These are the activations of a small neural network, seen along a few directions. Each row is one input.
Each table varies a few parts of the input and shows all the possible inputs, shuffled.
A made-up example of a description, with smaller parts first: one of 2 separate values, together with either a single point or one of 9 places around a ring or (one of 4 places along a line, together with one of 8 places around a ring).
Shared parts are said once, and a part with two or three values counts as separate values.

Other details of the inputs vary at random and push rows far along two fixed directions, the same in every table; ignore that.

A family of inputs:
x1: [-24 -24 -17   1 -28 -23 -23  -9  -7  16  -6  44]
x2: [-40   7  21   6 -21 -23 -37  -9 -39  12  -5  39]
x3: [ 40   1  17   9   3  -8  18   2 -10  -5  18  46]
x4: [-20 -23 -14   4 -23 -23 -29 -10  -7  21  -7  43]
x5: [ 30 -11  13  -7  10   3  27 -16  -9  -4  16  47]
x6: [ 25  13   4   0  18  20  38  16  23  -8  -2 -31]
x7: [-42   6  14   0 -31 -23 -27 -14 -40   6  -3  38]
x8: [ 39  -2  21  12   7 -14  17   1 -11  -4  19  42]
x9: [-28  -9 -22  -4   5   5 -31  -2   9   4 -14 -39]
x10: [-24   3 -28   3 -15   2 -26  18   9  -9 -11 -36]
x11: [-30  -9 -29 -11  -5   5 -21  -6   8  -3 -13 -40]
x12: [ 24  13   6   4  34  15  32   8  22   1  -4 -33]
x13: [-17 -33 -13  -6 -33 -23 -30 -19 -11   6  10  35]
x14: [ 30  10   5  -5  26  29  23   5  21 -11  10 -34]
x15: [-47  31   3   0  -6  11 -31   9 -14   0 -20 -35]
x16: [ 26  11   4  -1  17  13  41  11  21  -8  -1 -37]
x17: [ 30  -8  12   1   4 -12  36 -13  -3   4  11  43]
x18: [-28  -6 -26  -8   1  11 -31  -1  10   2 -15 -36]
x19: [ 38 -15  23   1  11  -5  17 -12  -5   1  25  41]
x20: [ 29  14   7   2  23  19  31  16  23  -3  -3 -32]
x21: [ 36 -10  25   9   8 -14  25  -2  -3   9  12  41]
x22: [-26  -9 -27  -8 -12  11 -27   4  15  -4  -5 -37]
x23: [-22   1 -28   2 -16  -5 -23  12   7  -9 -10 -41]
x24: [  2  48  29  -2  23  29  32  11  -8 -16  -3 -29]
Each input here is: one of 4 places along a line, together with either a single point or one of 5 places around a ring.
The inputs of x8 and x3 match in every part but the place on the line of 4. If x2 is changed in the same way as x8 into x3, which row does it become? -> x15
Which other rows does x18 become when the place on the line of 4 takes its other values? List them by row number. -> x5, x9, x11

A family of inputs:
x25: [-11  -5 -10  -3   1   2 -13  -5   1   2  -2 -10]
x26: [16  2  7 -4 15  9 16 -4  3 -3  5 -5]
x27: [ 18 -11  17  -2  -3  -8  13 -15 -14   5  14  52]
x28: [-14  -4  -8  -5  -5   2  -8  -4   1   1  -5 -10]
x29: [ -9  -6 -11   0  -7  -3  -7   3   6   2  -6 -10]
x30: [ -6  -7 -11   0  -3  -3 -12   2   6   3  -5 -11]
x31: [ 20 -13  16  -2   0  -8  11 -15 -15   4  15  52]
x32: [17  6  8  3 10  3 16  5  6 -2  4 -5]
x33: [ 16  -4  23   2  -2 -10  10 -10 -20   3  13  54]
x34: [11  7  9 -3 11  9 20 -2  2 -5  4 -4]
x35: [ -5 -16   3   6 -20 -25 -17  -6 -15  11   5  45]
x36: [11 14 12 -1 12 10 17  1 -1 -5  2 -3]
x37: [-12  -5 -10  -3   1   4 -12  -4   2   1  -3  -9]
x38: [-13  -5 -12  -4  -2   2  -9  -5   1   0  -3  -9]
x39: [-12  -4 -10  -5  -2   4 -11  -4   2   2  -5  -9]
x40: [-10   2  -6   5  -6  -3 -12   9   1   2  -6  -9]
x41: [ 21  -8  15   5  -7 -14  13  -6 -11   5  13  51]
x42: [19  2  2 -1 11  6 17  3  9 -2  2 -3]
x43: [19  2  6  2 11  4 17  3  8 -2  3 -6]
x44: [ -7  -5 -14   0  -4  -1 -10   1   7   2  -5  -8]
x45: [-14  -2  -4  -2  -2   1 -12  -3   1   3  -3 -11]
x46: [16 12 10  6 10  4 16 10  2 -4  2 -3]
x47: [-10   0  -7   3  -6  -3 -11   8   3   2  -6  -9]
x48: [-11   1  -8   2  -8  -5  -8   6   2   1  -6 -10]
x49: [-16   6  -1   1  -3   2 -13   3  -5   0  -6  -9]
x50: [ -9  -4 -11  -5  -9   1 -11  -1   0  -8   2 -12]
x51: [19  1  2  1 14  6 16  3  9 -4  3 -3]
x52: [11 16 13  0 12 10 17  2 -3 -6  2 -2]
x53: [-14   0  -6  -3  -4   3 -10  -2   1   2  -4  -9]
x54: [10 15 13  0 11  7 19  1 -4 -7  1 -4]
x55: [-12  -4 -12  -4  -1   4 -11  -5   2   1  -3  -8]
x56: [ -8  -5 -10  -4  -7   4 -15   0   1  -7   3 -11]
x57: [13  8 12 -2 14  8 16 -1  1 -3  5 -5]
x58: [15 13  8  5  7  2 20  8  1 -5  1 -4]
x59: [ -8  -5 -11   0  -7  -1  -9   3   7   3  -6  -9]
x60: [ -8  -3 -11  -5  -8   4 -14  -1   1  -6   2 -10]
x61: [ -9  -4  -8   3  -5  -4 -11   3   5   4  -4 -11]
x62: [ -8  -7 -13  -1  -5  -3  -8   2   6   2  -7 -10]
x63: [ -8  -6  -9   1  -5  -1 -11   4   7   3  -5 -10]
x64: [10 13 12 -1 11  8 19  1 -2 -6  2 -4]
x65: [ -7  -7 -11   0  -3  -1 -12   3   7   3  -6  -9]
x66: [13  3  5 -5 13 10 20 -4  3 -5  4 -4]
x67: [ -6 -12   1   6 -23 -23 -16  -5 -16  10   3  46]
x68: [16 13  9  5  8  4 17  9  2 -4  1 -3]
x69: [17 12 10  6 10  2 16  8  1 -4  2 -5]
x70: [-15   6   0   1  -2  -1 -13   1  -6   0  -6 -10]
x71: [ -6 -18   2   5 -21 -22 -16  -6 -13  11   5  46]
x72: [-16   1  -5  -3  -5   0  -8  -1  -1   0  -5 -10]
x73: [ 20   3   6  -3   9   9  13  -1   2 -12  12  -7]
x74: [17  2  0  0 11  4 19  1  8 -5  3 -4]
x75: [-16   3  -4  -3  -5   0  -9   0  -2   0  -6 -10]
x76: [-13  -4  -6  -3  -2   4 -12  -2   2   2  -4  -9]
x77: [17 10  9  5 10  2 16  7  3 -3  3 -5]
x78: [ -9  -4  -8   2  -6  -2 -11   5   6   3  -5  -9]
x79: [13  6 10 -2 13 11 16 -1  3 -3  5 -4]
x80: [16  5  5  2  7  4 21  4  7 -3  3 -5]
x81: [-9 -2 -9  2 -7 -2 -9  4  6  3 -5 -9]
x82: [-10 -14   7   1 -17 -20 -18 -13 -20   9   5  46]
x83: [19  1  2  1 14  4 15  1  8 -3  4 -5]
x84: [-15   2  -5  -3  -4   3 -11  -1   0   2  -5  -9]
x85: [-12  -4  -6  -3  -2   2 -12  -4   1   3  -4 -11]
x86: [-12   3  -7   3  -8  -5  -8   7   1   1  -7 -10]
x87: [ -6 -14   1   5 -22 -23 -16  -5 -14  10   4  46]
x88: [-11  -1  -9   2  -8  -5  -7   5   4   2  -6 -10]
x89: [12  8 11 -2 13 10 16  0  2 -4  4 -3]
x90: [-15   4  -1   0  -2   0 -13   0  -4   1  -5 -10]
x91: [-15   4  -4  -2  -4   2 -11   0  -2   1  -5  -9]
x92: [12 10 12 -1 14 10 16  1  0 -5  4 -3]
What is each input in this table made of? -> one of 4 places along a line, together with either a single point or (one of 2 separate values, together with one of 8 places along a line)
The inputs of x83 and x74 match in every part but the place on the line of 4. If x35 is changed in the same way as x83 into x74, which row does it become? -> x48
Which other rows does x69 become when the choice among 2 separate values takes its other values? List them by row number. -> x70
Start at x70 and move only the place on the line of 4, one step at a time. The first step leads to x49. Which rows follow, in order? -> x52, x54
Which other rows does x32 become when the choice among 2 separate values takes its other values? List them by row number. -> x57

A family of inputs:
x93: [ 14   4  -3   2   9  -5   5   2   1  -1  -1 -15]
x94: [ 13  -9  11  -6 -16  -5  -3 -16 -19  -3  19  55]
x95: [  3  -2   4  -4   3   7  12   6  10   2   3 -11]
x96: [  4   3   1  -8   3  16   5   1  -3 -13   7 -10]
x97: [ -2   8   6  -3  18   7   6 -11  -2   3  -1 -12]
x98: [-23 -14 -10  -1 -15  -8 -18  -2   0   7 -15   0]
x99: [ -2  22   7   4   2  -2  13   5  -6  -3  -5 -11]
x100: [-22 -15 -10   0 -16  -4 -20   2  -1  10 -12   1]
x101: [-3 19 11  4  3  0 11 10 -4 -7 -6 -9]
x102: [  8   2  -1   5   4  -3   9  -2   6  -4   7 -16]
x103: [-2 18 11  6  2  5  9 14 -5 -4 -4 -8]
x104: [  8  -2   3   6   4   3   5   8   6  -5   8 -14]
x105: [  5   2  -1  -1   4   3  16  -4   6   4  -7 -12]
x106: [38 -3 13  2 16 -4 37 -6 -5 -6 12 49]
x107: [-20 -10 -10  -4 -20  -5 -22   0   8  12  -3   0]
x108: [ 13   1   1   2  11  -3   2   7   3  -6  -3 -13]
x109: [  6   4 -14   1  10   3  14  -1   7  -2  -4  -7]
x110: [  3 -13  21  -1   3 -14  -1 -20 -21   7  10  54]
x111: [ 1  9  9 -2 17 15 -2 -4  3  4  1 -7]
x112: [-24 -14 -10  -5 -17 -11 -17  -1   4   7  -6  -2]
x113: [-10  -7 -13   4 -13 -10 -34   5   0   7  -6  -1]
x114: [  4   7  -3 -10   2   9  10  -9  -4 -12   5 -13]
x115: [-26  11  -4   6 -20  -7 -25   8  -7   6  -9   3]
x116: [-17  -6 -24   2 -12  -3 -24   2   6   6  -8   8]
x117: [ 20 -17  12   7  -7 -20  -4  -3 -18   6  12  51]
x118: [  6   1 -10   2  11   9  10   8   8  -4  -3  -4]
x119: [  7  -1   3   4   6  -1   7   3   7  -9   6 -14]
x120: [ 8  3  2  0  2 12  8  4 11  4 -6 -7]
x121: [ 11   4   2   6   2   5   1   5  11  -3   9 -12]
x122: [-23 -12 -13  -5 -19 -13 -15  -7   2  11  -5  -4]
x123: [  3   4   1 -10   4  11   7  -3  -2 -17   4 -11]
x124: [-2  4 10 -2 19 13  2 -2 -1  2  1 -9]
The inputs of x108 and x117 match in every part but one. If x110 is changed in the same way as x108 into x117, which row does it become? -> x124
What is each input in this table made of? -> one of 4 places along a line, together with either one of 3 separate values or one of 5 places around a ring
Which other rows does x124 become when the choice among 3 separate values takes its other values? List them by row number. -> x96, x103
Start at x119 and move only the place on the ring of 5, one step at a time. The first step leads to x112. Which rows follow, in order? -> x98, x106, x108
Which other rows does x95 become when the place on the line of 4 takes its other values? List them by row number. -> x107, x112, x122
Which other rows agree with x97 in the place on the line of 4? List them by row number. -> x93, x99, x102, x105, x109, x114, x122
